A small network was trained on made-up records. Each row is its average activation on records with the value named, seen along a few directions.
Related values have similar rows: they may be neighbours, one step apart, or belong to one group.
In the rows, 500 means zero.
Strong random noise was added to every row along 20 fixed directions; ignore it. To show where, here is one row again and again, with new noise each time:
[491 563 464 503 512 308 417 350 550 617 467 569 311 570 538 619 620 643
 351 423 484 416 350 301 638 484 566 425 413 471 493 446]
[339 519 395 506 635 621 388 505 366 435 516 371 478 321 513 463 552 554
 599 507 362 625 393 838 357 357 443 483 613 566 422 521]
[509 592 373 628 540 415 457 667 469 457 467 433 525 497 279 192 458 397
 393 582 540 634 517 719 365 337 610 622 634 458 514 693]
[383 586 704 378 570 762 726 413 494 467 377 544 384 398 601 654 320 554
 691 337 479 646 527 508 602 755 421 643 444 516 601 551]
[293 569 302 520 398 651 276 553 682 391 589 321 480 448 559 318 511 546
 568 483 440 483 536 709 603 456 398 617 581 532 469 577]
[733 418 496 537 444 584 474 690 661 733 472 409 451 267 614 461 407 512
 500 460 616 401 554 421 434 572 721 374 365 448 782 488]
[477 712 499 546 662 656 292 323 528 573 337 620 165 352 598 456 527 551
 663 434 404 632 449 716 609 278 605 495 407 680 578 537]
[527 549 367 337 330 503 683 447 776 436 362 169 613 403 309 478 511 484
 819 495 386 380 526 609 331 342 644 419 615 295 755 472]
[364 515 456 709 732 556 378 478 351 505 449 469 401 323 681 338 452 470
 417 631 464 525 408 602 404 449 611 472 503 388 432 477]
[557 622 440 390 462 465 386 358 758 535 587 606 552 360 624 517 526 487
 562 316 417 426 514 568 541 462 498 464 589 652 616 408]
[596 240 423 414 433 398 469 532 374 479 718 346 684 543 429 624 528 554
 511 549 529 386 500 350 340 417 443 285 439 555 359 390]
[592 265 443 502 478 554 526 618 430 509 522 348 458 401 569 618 635 588
 506 489 335 499 370 452 404 393 427 264 585 441 446 223]
[487 514 622 563 506 508 562 635 394 419 368 612 498 433 455 404 558 504
 477 656 426 534 427 567 510 542 472 539 585 319 519 549]
[601 565 583 500 545 451 524 517 647 398 476 645 299 337 431 416 451 474
 442 482 623 616 557 410 354 478 554 344 298 530 544 417]
[597 388 669 443 324 662 666 593 710 517 404 246 467 685 562 708 340 591
 481 601 522 398 502 364 408 573 422 487 506 358 574 454]
[402 562 312 530 546 270 476 324 364 578 389 522 387 477 469 618 574 663
 365 388 268 474 346 489 642 464 598 442 504 627 516 523]
[295 439 277 483 363 355 577 494 558 501 556 578 502 580 633 462 457 473
 472 401 448 393 526 622 672 534 591 574 442 575 412 451]
[281 509 362 481 515 569 492 574 590 631 540 377 472 555 487 482 631 540
 396 373 698 559 434 613 540 539 512 622 431 427 420 515]
[470 743 654 433 586 576 307 506 610 422 587 484 345 584 336 513 747 552
 536 618 563 566 377 540 588 348 261 572 601 466 472 522]
[356 517 234 492 400 650 207 590 625 540 523 395 298 294 549 252 653 554
 573 478 574 535 399 671 473 430 676 423 398 424 442 543]
[538 566 787 439 459 637 248 751 534 517 605 634 309 466 682 486 559 555
 431 775 680 470 288 543 343 683 462 484 508 276 397 636]
[407 539 385 389 449 438 671 367 776 621 578 334 536 570 376 468 429 442
 379 404 709 465 419 520 444 396 615 597 514 521 582 415]


Field Kekif:
l12: [561 599 543 373 495 712 314 385 535 482 560 325 625 586 540 630 489 488
 733 531 464 491 568 666 363 415 396 540 654 618 473 648]
l9: [557 341 506 471 442 621 561 508 517 692 372 247 516 402 581 672 490 682
 657 472 393 385 383 620 444 376 532 446 515 411 695 464]
l14: [366 692 322 401 454 496 465 519 642 511 512 470 402 458 538 662 536 515
 565 346 444 502 617 661 525 679 560 482 410 746 568 593]
l2: [518 408 401 681 337 542 734 626 626 524 106 555 671 489 556 473 511 559
 319 259 302 580 704 599 602 659 465 621 589 435 663 509]
l13: [452 356 498 510 423 470 615 643 480 590 454 585 430 453 429 523 636 623
 461 375 531 574 457 565 627 488 448 494 394 534 537 441]
l8: [486 524 515 516 481 491 609 510 465 459 488 254 503 535 196 347 453 533
 629 578 500 528 449 483 560 340 494 643 627 358 655 640]
l3: [495 390 332 631 446 649 457 702 629 509 603 318 764 425 465 240 542 374
 421 424 516 543 615 672 547 459 356 645 735 492 560 434]
l11: [415 672 612 536 655 621 478 486 574 500 451 371 486 496 595 578 532 420
 533 651 462 436 465 609 470 563 428 551 622 391 604 478]
l1: [365 438 420 596 419 320 443 283 503 366 539 430 629 675 553 417 389 639
 459 284 429 485 545 199 553 629 394 632 631 254 352 615]
l5: [533 598 413 424 495 217 575 503 259 332 550 688 625 318 379 375 564 345
 725 522 279 449 512 554 546 607 638 449 684 426 569 597]
l6: [557 605 506 400 470 527 350 380 572 433 645 595 454 516 547 523 464 431
 392 505 517 525 451 353 465 571 456 450 535 697 395 442]
l10: [497 689 513 463 538 470 335 323 503 396 567 542 718 354 266 487 520 518
 381 576 552 461 628 441 552 600 374 483 430 789 609 678]
l15: [635 374 302 399 343 496 388 612 458 524 590 334 390 555 357 645 624 665
 500 292 473 614 528 397 414 508 457 331 446 692 422 544]
l7: [536 556 460 630 794 444 447 456 314 468 619 469 597 285 390 357 485 370
 488 570 539 534 580 437 449 400 541 430 475 583 555 455]
l4: [535 498 513 414 390 415 310 436 581 504 456 587 581 435 455 513 599 637
 390 474 522 532 381 569 266 541 465 421 504 464 449 607]
l16: [494 674 667 329 509 525 656 537 510 515 455 692 402 765 565 741 616 344
 656 578 490 494 465 630 554 581 472 571 522 524 429 464]
Kekif is arranged as a ring.
A walk along Kekif starts at l9 and steps to its neighbour l6. Put l14, l8, l11, l7, l16 in the order it reaches them. -> l16, l11, l14, l8, l7
List every value one step from l10, in the order listed. -> l12, l5
What is the length, in steps, of the shortest route from l4 to l1? -> 7

Field Nor:
t21: [543 458 568 362 381 650 655 653 480 393 416 404 429 467 365 568 495 557
 536 501 454 662 407 606 336 517 441 467 590 483 470 540]
t7: [569 506 573 428 483 570 634 677 455 509 518 523 231 589 411 636 570 493
 611 553 570 518 547 371 744 556 454 491 284 585 565 433]
t24: [372 583 523 396 333 403 747 553 565 412 550 587 329 451 478 430 439 460
 522 638 383 395 351 523 709 588 570 606 640 483 636 444]
t15: [423 313 400 513 406 505 624 616 463 525 481 366 512 193 586 471 441 623
 500 490 325 386 353 627 565 580 515 459 582 414 687 417]
t18: [445 483 499 515 445 403 511 557 381 344 529 388 413 768 499 519 461 491
 508 658 422 458 456 422 494 525 484 539 628 287 306 606]
t11: [537 517 536 368 388 400 511 391 666 649 612 544 494 496 541 597 325 507
 288 629 589 337 343 626 418 501 586 505 481 758 627 515]
t10: [477 410 481 511 362 647 601 586 579 404 291 417 578 534 637 496 476 402
 613 627 371 427 535 486 323 599 578 392 555 227 432 383]
t5: [519 386 469 585 355 483 380 680 522 454 592 513 666 417 563 470 493 584
 372 578 406 331 604 437 698 695 370 473 498 572 572 548]
t17: [557 480 531 583 507 618 481 603 392 523 343 443 441 496 459 482 597 599
 651 406 370 592 529 422 685 493 453 531 548 362 545 561]
t14: [407 516 330 473 595 588 648 358 468 494 456 443 615 439 541 561 645 375
 555 329 402 548 557 457 537 516 540 449 590 512 449 269]
t6: [626 532 709 360 491 597 486 491 504 552 529 526 438 651 589 622 544 461
 699 622 567 419 421 324 507 521 543 493 519 282 467 474]
t1: [586 394 593 476 550 631 457 402 383 579 506 623 413 530 558 572 528 585
 613 275 503 679 436 374 555 456 447 507 533 531 386 448]
t16: [498 522 361 570 576 524 424 392 627 534 536 447 669 363 828 423 533 327
 603 452 376 324 558 540 439 482 604 464 686 387 548 308]
t9: [559 561 408 557 521 617 301 613 447 587 384 456 579 517 456 536 666 601
 355 369 436 626 553 497 466 588 465 487 547 515 431 669]
t3: [328 391 521 405 429 535 500 580 445 391 604 467 489 365 514 429 479 595
 592 466 605 581 421 600 293 655 470 482 482 294 374 594]
t4: [514 476 387 598 513 666 475 676 422 472 564 535 427 519 447 339 603 284
 362 609 569 647 580 524 619 463 462 488 478 729 362 365]
t23: [487 401 510 484 527 569 659 451 385 544 452 485 398 509 585 562 491 447
 565 385 508 591 427 320 490 629 587 453 497 373 420 371]
t25: [290 518 504 641 722 568 423 546 370 551 459 416 583 471 692 515 529 465
 565 527 597 432 615 531 528 687 531 545 313 290 426 593]
t19: [300 511 283 457 359 350 417 534 581 230 588 389 582 418 605 498 622 511
 549 547 215 324 485 544 456 656 399 338 627 365 388 377]
t8: [300 515 474 588 501 523 465 375 599 402 469 587 395 483 702 408 540 510
 502 444 448 463 511 510 686 498 420 564 522 389 438 375]
t20: [428 677 431 487 682 565 298 179 461 476 520 295 720 587 468 576 509 529
 547 427 477 491 537 401 464 451 389 573 620 478 414 603]
t2: [482 481 260 484 411 575 605 518 460 386 541 135 586 489 253 406 476 424
 596 527 310 522 536 361 555 492 511 495 712 546 586 454]
t22: [493 625 321 556 448 462 627 657 517 402 522 335 544 445 263 424 405 405
 326 604 330 493 577 508 643 559 460 562 609 781 700 522]
t12: [540 562 595 530 454 451 499 353 674 583 375 495 471 610 517 442 510 532
 421 550 477 406 370 320 604 437 544 570 605 293 593 478]
t13: [692 508 474 500 362 469 527 569 591 586 423 758 626 628 374 430 508 433
 187 393 539 686 506 614 410 438 513 583 632 779 466 529]
Nor is arranged as a network in which each value has 4 neighbours.
List every value one step from t20, in the order listed. -> t21, t7, t15, t6
List every value one step from t10, in the order listed. -> t19, t2, t22, t12
List every value one step from t4, in the order listed. -> t11, t16, t23, t8
List every value one step from t24, in the order listed. -> t14, t1, t9, t13
A value of Nor combines one of 5 hidden first parts with one of 5 second parts; all combinations occur once.
Changing only the second part turns t10 into t2. t11 has the same second part as t10; what does that change turn t11 into? -> t4
Changing only the second part turns t9 into t6. t17 has the same second part as t9; what does that change turn t17 into? -> t12
Changing only the second part turns t5 into t3. t18 has the same second part as t5; what does that change turn t18 into? -> t8
Changing only the second part turns t7 into t16. t22 has the same second part as t7; what does that change turn t22 into? -> t13

Field Rotob:
p12: [608 424 487 609 539 387 595 564 496 409 454 736 443 239 605 235 440 405
 612 365 368 602 540 626 436 351 619 451 597 373 560 371]
p4: [483 562 305 507 337 439 464 671 689 376 477 485 493 520 362 390 657 433
 399 475 448 540 607 523 536 588 474 449 529 521 479 476]
p11: [469 506 586 533 496 416 414 421 603 398 533 421 323 601 633 613 446 694
 608 425 378 454 470 508 516 421 283 550 553 399 511 517]
p8: [456 465 501 464 434 490 620 375 417 424 460 588 667 416 271 420 498 464
 418 642 474 465 466 374 601 486 501 455 454 647 537 440]
p6: [588 600 644 364 391 439 596 631 582 629 592 890 513 793 677 515 526 265
 572 484 694 428 547 490 646 665 649 690 506 415 405 536]
p5: [540 297 544 340 282 557 615 395 409 436 487 596 537 534 564 585 227 598
 432 406 462 569 430 307 416 723 498 492 479 563 358 545]
p10: [499 459 347 466 369 418 555 477 580 551 536 346 412 544 486 554 358 533
 307 520 498 435 437 401 397 550 649 424 488 624 519 484]
p7: [650 486 476 360 323 495 582 546 729 480 499 437 438 661 497 512 411 387
 679 487 490 477 557 587 382 327 593 454 516 525 511 432]
p3: [488 496 377 566 577 642 507 406 383 534 422 520 584 604 537 559 499 372
 474 495 354 533 601 566 683 406 510 513 526 770 417 396]
p1: [537 470 494 606 527 521 561 604 351 482 350 440 510 486 396 460 605 451
 594 616 495 475 606 452 588 484 540 454 399 386 561 521]
p9: [592 475 473 566 654 440 493 528 210 736 434 307 487 491 354 618 545 620
 534 491 537 493 476 448 521 443 640 475 414 506 637 701]
p2: [430 572 517 492 454 526 495 536 696 555 408 514 315 759 705 677 593 534
 478 384 440 536 453 625 499 505 464 544 581 422 379 427]
Rotob is arranged as a 3 by 4 grid.
List every value one step from p6, in the order listed. -> p12, p8, p5, p10
List every value one step from p1, in the order listed. -> p11, p9
A value of Rotob combines one of 3 hidden first parts with one of 4 second parts; all combinations occur once.
Changing only the second part turns p2 into p7. p10 has the same second part as p2; what does that change turn p10 into? -> p5
Changing only the second part turns p12 into p1. p6 has the same second part as p12; what does that change turn p6 into? -> p11
